These are the activations of a small neural network, seen along a few directions. Each row is one input.
Each table varies a few parts of the input and shows all the possible inputs, shuffled.
Descriptions start from the smaller parts, as in this example, which fits no table here: one of 8 places around a ring, together with either a single point or one of 11 places along a line or (one of 3 separate values, together with one of 6 places along a line).
Shared parts are said once, and a part with two or three values counts as separate values.

Rows:
R1: [-2.66 -2.19 -4.16  2.27 -1.21  2.29  0.93 -3.11  3.19 -1.02 -4.39]
R2: [ 1.12  0.54  2.09  0.48 -3.74 -2.52 -2.21 -1.10 -4.13  1.77  0.67]
R3: [ 2.78  0.66  2.09 -2.67 -1.16  0.46 -0.86  1.67 -4.13 -0.72  2.20]
R4: [-1.06  1.90 -1.27  2.41 -2.24 -3.86 -3.46 -4.31 -5.08  1.33  1.78]
R5: [-2.53  2.21 -1.51  2.65  2.86 -4.89  2.28  1.33  3.02  0.60  0.26]
R6: [-1.81  4.07  2.65 -1.13  2.06  0.23  3.58  6.54  1.44  0.75 -0.26]
R7: [ 0.24 -0.64  4.10 -3.24  4.21  0.50  2.35  0.29 -1.78  2.23  0.82]
R8: [ 0.60 -2.02 -1.19 -0.70 -1.63  2.02  1.86  0.54  2.77 -2.28 -0.98]
R9: [-0.31 -1.17  1.00 -3.51 -0.72  4.25 -0.46  3.60  2.45 -2.69 -1.38]
R10: [-0.22 -2.10 -3.24  1.69 -0.15  0.18 -0.50 -1.92  2.68 -2.17 -1.90]
R11: [ 0.56 -0.67  1.30 -1.16 -0.37  4.01  0.83  1.88  3.60 -3.50 -0.15]
R12: [ 0.75  0.89  3.60  0.45 -3.79 -0.93 -0.75 -0.35 -3.45  0.57  2.98]
R13: [-2.92  3.53 -3.08  2.94  2.91 -5.66  0.70 -0.55  1.35  1.49 -2.26]
R14: [ 3.10 -0.59 -1.34 -1.09 -2.08  1.36 -0.62  1.11  0.88  0.42  0.34]
R15: [-0.70 -1.13 -2.62 -0.52 -2.39  4.42  3.79 -1.20  2.09 -2.09 -3.37]
R16: [-4.19 -1.27 -5.15  3.55 -0.15  1.49 -0.39 -4.87  3.68 -1.56 -2.98]
R17: [-2.60 -0.64  0.41 -1.66 -0.51  7.54  1.53  2.16  2.89 -2.60 -2.13]
R18: [-0.36  1.22  4.34 -2.38 -2.84  1.72 -1.93  2.63 -5.32  0.74  3.27]
R19: [-0.81 -0.49  0.18 -1.72 -2.00  5.56  1.89  0.33  3.10 -2.01 -4.62]
R20: [ 2.17 -0.36 -2.93  3.14  0.13  0.54 -1.81 -1.38  1.28 -0.03  1.20]
R21: [ 0.46 -0.84  4.53 -1.06  3.19 -1.39  2.65 -1.55  0.34  1.95  1.29]
R22: [-1.47 -1.44  1.76  0.80  4.17 -3.56  0.95 -3.84  1.16  1.80  2.85]
R23: [ 2.95 -0.67 -1.34  2.15 -0.76  1.24 -1.14 -0.13  1.85  0.50  0.78]
R24: [-0.64  3.30  1.85 -0.74  2.43 -1.10  3.90  5.32  0.86  0.74 -1.66]
R25: [ 2.51 -1.33  1.53 -1.26 -2.01 -1.96 -1.65  1.04 -3.12  0.20  1.08]
R26: [-1.26 -0.58  5.82 -4.56  3.70  0.60  0.29  1.70 -0.26  1.85  1.41]
R27: [-1.24 -0.46  0.54  2.89 -2.34 -2.78 -2.36 -1.94 -3.50  1.27  3.62]
R28: [ 3.69  1.16 -0.79 -2.42 -1.34  3.57  0.08  2.14 -0.36  0.10  0.43]
R29: [-1.96  0.26 -1.33 -0.08  5.55 -4.00 -0.95 -5.37 -1.53  1.48  1.04]
R30: [ 0.25 -1.54  1.97 -1.42  3.53 -2.60  1.55 -2.16 -0.83  2.80  0.28]
R31: [-1.78 -3.06 -2.88  1.82 -0.86  3.56  1.54 -1.15  2.69 -0.85 -4.75]
R32: [ 0.32 -0.28 -1.89  2.54  0.52 -4.16 -5.08 -2.89 -3.37  0.41  0.36]
R33: [-0.92  3.09  0.62 -0.02  1.53 -3.17  4.42  3.50  2.48  0.18 -0.19]
R34: [-1.45 -0.04 -4.63  2.38  0.04 -0.52 -1.35 -4.16  2.94 -2.50 -0.98]
R35: [ 0.41 -2.15 -3.20 -0.41  0.05  1.34  0.45 -0.23  1.97 -3.19 -0.85]
R36: [ 1.77 -0.61  0.13  2.10 -0.85 -3.37 -3.13 -1.84 -2.20  0.23  1.00]
R37: [ 1.27  0.35 -3.88  2.89 -0.39 -1.52 -4.16 -3.01  1.57  1.04 -0.80]
R38: [-1.38  0.94 -1.56  0.35  1.72 -4.46  3.03  3.32  1.24  2.26 -2.01]
R39: [ 2.60 -1.07  0.12  0.57 -1.33 -2.22 -1.44 -0.19 -3.33  0.55  1.50]
R40: [ 1.72  1.09  3.94 -1.91 -0.68  2.10 -1.74  2.83 -3.15 -0.54  2.83]
R41: [ 0.60  1.07  3.26 -1.65 -2.69  0.82 -1.02  1.52 -5.72  0.79  2.66]
R42: [ 2.41  1.07  0.19 -2.79 -0.35  4.83 -1.56  3.77 -0.23 -0.29  1.00]
What is each input in this table made of?
Answer: one of 6 places along a line, together with either one of 2 separate values or one of 5 places along a line
The inputs of R18 and R12 match in every part but the place on the line of 6. If R6 is changed in the same way as R18 into R12, which row does it become?
Answer: R33
List by row number the other rows that have the place on the line of 6 in common with R2.
Answer: R23, R30, R31, R35, R38, R39
Which other rows does R1 become when the place on the line of 6 takes its other values? List them by row number.
Answer: R15, R16, R17, R19, R31
Start at R27 and move only the place on the line of 5, one step at a time. The first step leads to R36. Which rows follow, in order?
Answer: R20, R10, R1

Rows:
R43: [ 1.74 -0.25  4.43  0.42 -2.55  1.74 -4.02 -4.42 -6.42 -1.83  2.29]
R44: [-1.33 -1.41 -0.65  2.60  3.34 -1.76 -0.50 -4.00 -0.79  0.95  4.84]
R45: [ 2.74  2.96 -2.09  0.19  0.56 -6.15 -0.80  3.89 -1.49 -0.19  1.44]
R46: [-4.95 -2.06 -3.23  1.96 -0.23 -1.94  0.85 -6.17 -0.69  0.12 -1.83]
R47: [ 1.05 -1.33  6.36 -3.53 -3.00  4.52  1.16  3.66 -3.36  1.14  1.28]
R48: [ 0.10  3.81 -2.26  3.09 -1.17 -1.40  0.02  2.43  2.21  0.78  3.06]
R49: [-2.32  2.00  4.86 -1.10  4.01  0.44  1.03  2.19  2.89  1.77 -0.29]
R50: [ 1.85 -1.45  1.74  1.29 -9.05  0.12 -2.50  3.77 -2.37 -1.14  2.82]
R51: [ 2.83 -0.84  0.22  0.45  3.61 -5.17 -1.11 -3.30 -3.64  4.15  1.98]
R52: [ 1.26 -3.93 -2.77 -1.08  1.11  2.07 -3.02 -6.16  2.92 -4.91 -0.93]
R53: [ 1.58 -0.43  0.26 -4.47  1.99  6.04  1.76  0.24  4.85 -2.67 -3.19]
R54: [ 0.39  2.22  2.24 -4.60  5.37 -1.70  2.15  3.63 -1.73  3.78 -0.36]
R55: [-4.48 -1.05  0.97 -0.83  0.27  1.00  5.12  0.75  2.02  1.91 -4.24]
R56: [ 2.26  0.64 -5.87  0.63 -0.99  3.31 -2.36  2.12  4.25 -4.24 -2.81]
R57: [-2.74  1.11 -4.22  5.00 -3.26 -1.13  2.23  1.39  1.34  0.37 -4.06]
The inputs of R43 and R47 match in every part but one. If R51 is changed in the same way as R43 into R47, which row does it become?
Answer: R54
What is each input in this table made of?
Answer: one of 3 separate values, together with either a single point or one of 4 places along a line
Which other rows does R57 become when the choice among 3 separate values takes its other values? List them by row number.
Answer: R46, R55
Which other rows does R48 become when the choice among 3 separate values takes its other values? List them by row number.
Answer: R44, R49

Rows:
R58: [ 3.78  1.98  2.33 -1.78  4.90  2.51  0.01  5.85  4.87 -1.68  2.05]
R59: [-2.78  0.71  5.52  0.19 -0.02  3.03  2.99  3.13  1.08  0.10 -1.44]
R60: [ 1.59  1.22 -0.09  2.61 -3.19 -1.84 -4.17  0.38 -5.43  1.69  3.10]
R61: [-0.35 -0.32  3.79  0.12 -3.72  6.46 -0.70  1.66 -0.25 -2.72  1.08]
R62: [-1.87 -0.18 -3.40  3.79 -2.10  3.10 -2.54 -4.70  2.11 -2.69 -1.82]
R63: [ 1.26  3.13 -0.10 -0.05 -0.50 -7.55  0.92  2.87 -3.26  2.52  1.32]
R64: [ 0.02 -2.65  3.94 -5.83  2.27  1.83  4.87  1.91  1.28  0.82 -1.21]
R65: [ 0.29 -0.30  2.69 -4.09  3.61 -5.40  0.54 -2.90 -3.54  3.51  1.22]
R66: [-2.34  2.99  1.66 -1.18 -0.28  2.23  3.21  5.97 -0.45 -1.04 -1.45]
R67: [ 0.71 -5.25 -4.59 -1.18  0.42  1.49 -0.44 -5.42  2.45 -2.42 -1.26]
R68: [-1.13  2.45  1.51  2.88  0.94 -4.78  0.24  1.90 -4.64  2.67  1.48]
R69: [ 2.83 -3.17  1.38 -3.12  0.50 -2.12 -3.07 -3.90 -5.02  0.50  3.89]
R70: [-1.98 -0.44  4.42 -2.46  1.78  3.50  3.88  2.02  0.25 -0.01 -1.02]
R71: [ 0.95  0.45 -4.32  1.32  5.65 -1.04 -2.42 -0.63  8.14 -1.82  0.83]
R72: [ 3.76 -3.26  2.54 -6.12 -0.70  4.86 -0.34  0.40 -0.01 -0.05 -2.06]
R73: [ 1.19  0.90  0.88 -0.54 -4.35  4.98 -1.37  4.61 -0.68 -0.01 -1.35]
R74: [-1.07 -0.55 -6.13  3.84 -3.00  1.78 -2.26 -1.16  1.94 -1.12 -2.24]
R75: [-0.11  1.39  0.70 -3.57 -1.90 -0.63  3.70  7.36  1.65 -0.72 -1.15]
R76: [ 2.31 -0.06  2.32  1.16 -0.26  0.19 -2.26 -4.68 -6.19  0.85  4.06]
R77: [-1.83  0.88  3.51 -0.50  2.78 -3.71 -0.20 -2.53 -4.04  3.50  1.69]
R78: [ 1.32 -1.82  3.11 -2.46 -1.94  6.93 -0.15  0.54 -0.63 -0.55  0.09]
R79: [-4.05 -1.09 -2.56  1.42  2.40  0.37  3.30 -4.49  3.27  0.17 -1.89]
R80: [ 4.47 -0.93  0.16 -0.73 -4.18  2.98  0.16  6.34 -0.01 -1.19 -1.72]
R81: [-4.69  1.12 -4.95  3.35  0.29 -1.23  2.38 -0.02  2.87 -1.28 -2.08]
R82: [-3.53  3.33  3.80  1.28  0.78 -4.23 -0.56 -1.60 -3.64  1.56  3.02]
R83: [ 4.61  0.84 -0.99  1.37 -3.97 -4.46 -2.59  1.37 -4.34  1.56  2.66]
R84: [ 3.62  2.98  1.49  0.42  5.88 -4.94 -3.32  1.24  0.63  1.41  5.61]
R85: [-1.18 -1.42 -4.47  0.93 -0.29  3.21 -1.92 -5.84  1.31 -2.35 -1.68]
R86: [ 0.76  0.83  3.13  3.20 -2.74 -0.55 -3.91 -3.30 -4.77  1.39  4.07]
R87: [-2.70 -2.93 -3.05 -2.24  3.57 -1.55  3.30 -4.43  3.81 -0.58 -2.81]
R88: [-0.89 -0.21 -5.57  2.42 -0.23 -3.97  2.86  1.24  4.33 -0.30 -4.10]
R89: [-5.33  0.40 -1.73  3.11  0.50 -0.42  1.73 -3.23  4.19 -0.03 -2.39]
R90: [ 2.38 -1.01 -6.93  2.45 -2.89 -1.01 -1.87  0.01  2.72 -1.68 -4.52]
The inputs of R74 and R73 match in every part but one. If R88 is changed in the same way as R74 into R73, which row does it become?
Answer: R75
What is each input in this table made of?
Answer: one of 3 separate values, together with either a single point or (one of 2 separate values, together with one of 5 places along a line)
Which other rows does R66 become when the choice among 2 separate values takes its other values? List them by row number.
Answer: R73
Which other rows does R78 become when the choice among 3 separate values takes its other values? List them by row number.
Answer: R76, R85
